Each row below holds a small network's activations on one input, seen along a few directions.
Each table varies a few parts of the input and shows all the possible inputs, shuffled.
Descriptions start from the smaller parts, as in this example, which fits no table here: one of 3 separate values, together with either a single point or one of 9 places around a ring or (one of 4 places along a line, together with one of 8 places around a ring).
Shared parts are said once, and a part with two or three values counts as separate values.

Other details of the inputs vary at random and push rows far along two fixed directions, the same in every table; ignore that.

A family of inputs:
x1: [ 4 -5  3  1  0 -7  3  0  3  9  2 -2 -8  2]
x2: [ -2   0   7   6   5  -3  -3  -4  -7   4   0  -4  -6 -11]
x3: [ -1   6   9  -8   1  -1   0   3   6  11   5 -11  -3  14]
x4: [  3  -3  -7 -29 -12   3 -14  -6   9 -49  17  33  55 -10]
x5: [-5  5  0 -3  3 -7  7  7  0 14 -1  2 -5 -3]
x6: [-9 -2 -5  5  4 -4  1  5  3  8  3 -3 -7 -2]
x7: [ 43  -3 -29  31   4 122  33  14 -44  -7 -47  30  -5  30]
x8: [ -6  -4   1  13   4  -4  -6  -7  -2   0  -3  -4  -8 -10]
x9: [-6  0 -4 -3  3 -7 10  7  2  8 -1 -5 -7 -3]
x10: [ -3  -1  -2   2  -3  -9   2  -1  -4   0  -4  -6 -10  -3]
x11: [-2 -6  3 -6 -5 -6  7  1  2  7 -1 -9 -9  1]
x12: [ 0  8  8 -9 -1 -5  3  2  7 12 -2 -6 -2 15]
x13: [ -1   6  -1  17  -1  -4 -13  -4   2  -2  -2 -10  -1  -1]
x14: [-1  1 -4  4  8 -9  5  6  3 10  2  2 -6 -3]
x15: [  2  -1   2  12   8  -8  -3  -6  -2   2  -4   1  -7 -11]
x16: [ -1   4   4  -9  -1  -5   6   2   9   7  -1 -13  -5  16]
x17: [-6  2  0 -1  6 -4  4  7 -2 13  6 -3 -5 -4]
x18: [ -3  -3   3   5   3  -7   2  -5  -3  -1  -7  -7  -8 -10]
x19: [-2  2  2  3  0 -5 -4  0 -8  5  3 -4 -8 -4]
x20: [  2  -4  -7 -27 -10   6 -16  -6   7 -50  24  28  56 -11]
x21: [  7   9   0  16   3  -8 -10  -3   2  -1  -2  -5  -1  -3]
x22: [ -5  -2  -4  10  -2  -5  -7  -3  -3   1   0  -4 -10  -3]
x23: [-1 -2  7 -5 -5 -5  4  1  0 13 -2 -2 -7  1]
x24: [  2   7   1  10  -2  -7  -5  -2   1  -3  -6 -13  -1  -2]
x25: [ -2   2   7   5   3  -7  -1  -4  -5   5  -7   1  -6 -11]
x26: [-2  4  2  2 -3 -9 -2  0 -6  6 -4  1 -8 -4]
x27: [-1 -4  7 -4 -2 -2  1  1 -2 11  5 -7 -7  0]
x28: [  6 -10  -9 -40  -6   8  -3  -3  19 -44  24  34  52  10]
x29: [-4 -8  2  2 -4 -3 -1 -1  3  7  2 -7 -9  2]
x30: [ -3   2   3  -1   0  -2  -2   0  10   7   3 -11  -5  17]
Description of these inputs: one of 5 separate values, together with one of 6 places along a line.
Q: Changing only the choice among 5 separate values turns x1 into x11. The same change can be made to x21. Which row results?
A: x24
Q: Which other rows does x22 become when the choice among 5 separate values takes its other values? List them by row number.
A: x7, x10, x19, x26

A family of inputs:
x31: [ 25  29  30  -7  -6  38  27  16   4  59 -30 -39 -32  75]
x32: [-16 -24 -18 -30 -20  28  -4  -7 -15 -60   8  16  33 -15]
x33: [ 15  -1  -7  53   9  28 -17 -12  -1   9 -15 -10 -27  25]
x34: [  9  -1 -16 -16  24  26   3   7   3 -35  24  42  56 -22]
x35: [ -1  18 -30 -17  10  18   0  15  -4 -41  17  40  54 -12]
x36: [ 10 -11   2  35  16  26  23   2 -34  48 -34  15 -56  -7]
x37: [  0 -25  11  26   6  40  12  -8 -28  12 -20 -29 -37 -10]
x38: [-38  20  25 -48  13 -97  -3  23  52  52  56 -26  -2  12]
x39: [  3 -11 -30  -5  -7  20  -6  -7  25 -63   0  20  49   3]
x40: [  0 -27  -8 -75  -8  18  46  18  14   3  12  44  18  27]
x41: [-52 -18  34 -58 -17 -91  -6  -3  41  37  48 -53 -23  10]
x42: [ 27  13   3 -18 -28  19 -26  -9  -8 -45   7  29  57   4]
x43: [ 18 -23 -21  -1   4  24 -10 -17  21 -60  15  20  41   6]
x44: [  7  21  -1  39  30  31  -2  13 -19  36  -6  11 -14  -3]
x45: [-52 -13  22 -12 -11 -93 -20 -18  19   7  20 -49 -21 -47]
x46: [  -7   18   51   -6    2 -107  -37  -31   30    7   24  -41   -1  -25]
x47: [  1  -9   0  39 -15  42   4   4 -42  31 -23 -30 -52  -1]
x48: [ -39   -7   12  -17    3 -115    2   -7   23   21   10  -10  -23  -55]
x49: [ -5 -16  14  41   2  45  -2  -8 -37  33 -25 -25 -54  -1]
x50: [ 13  16 -21  59   6  21   0   3  -7  11 -35 -35 -43  31]
x51: [ 19  20  -1 -25 -18  16 -16 -11  -4 -59  -5  22  57   8]
x52: [ 15  13   5 -25 -16  19  -7 -11   6 -53 -12  21  62  -4]
x53: [ 23   6  16 -17 -11  25 -29 -22  -3 -44   6  36  56   5]
x54: [ 11  27 -12  39  13  25   1  28 -25  34  -5   6 -12  -3]
x55: [ 12   4  -5  12   4  36  25  20  23  50 -18 -43 -45  80]
x56: [ 10 -37 -12 -31   6  13  23  -6  -7 -38   6  55  29 -31]
x57: [ 21  10 -17  64  -4  25 -10   5 -10  22 -22 -25 -42  27]
x58: [ -30   -7   11  -12   -8 -117  -17   -5   12   28   31    0  -29  -48]
x59: [  0 -17 -30 -35  -7   9  21   1 -13 -45  -1  55  29 -22]
x60: [  2  31  -7  47  28  28  22  28 -18  44 -34 -16 -24  -5]
Q: Changing only one part turns x38 into x55. The same change can be made to x35. Which row results?
A: x50
Q: What do these inputs look like to the network?
A: one of 5 separate values, together with either a single point or one of 5 places around a ring
Q: List by row number the other rows that have the choice among 5 separate values in common with x49.
A: x32, x37, x41, x45, x47
Q: Which other rows does x33 become when the choice among 5 separate values takes its other values? List them by row number.
A: x36, x44, x49, x53
Q: Which other rows does x45 become when the choice among 5 separate values takes its other values? List them by row number.
A: x39, x48, x52, x60
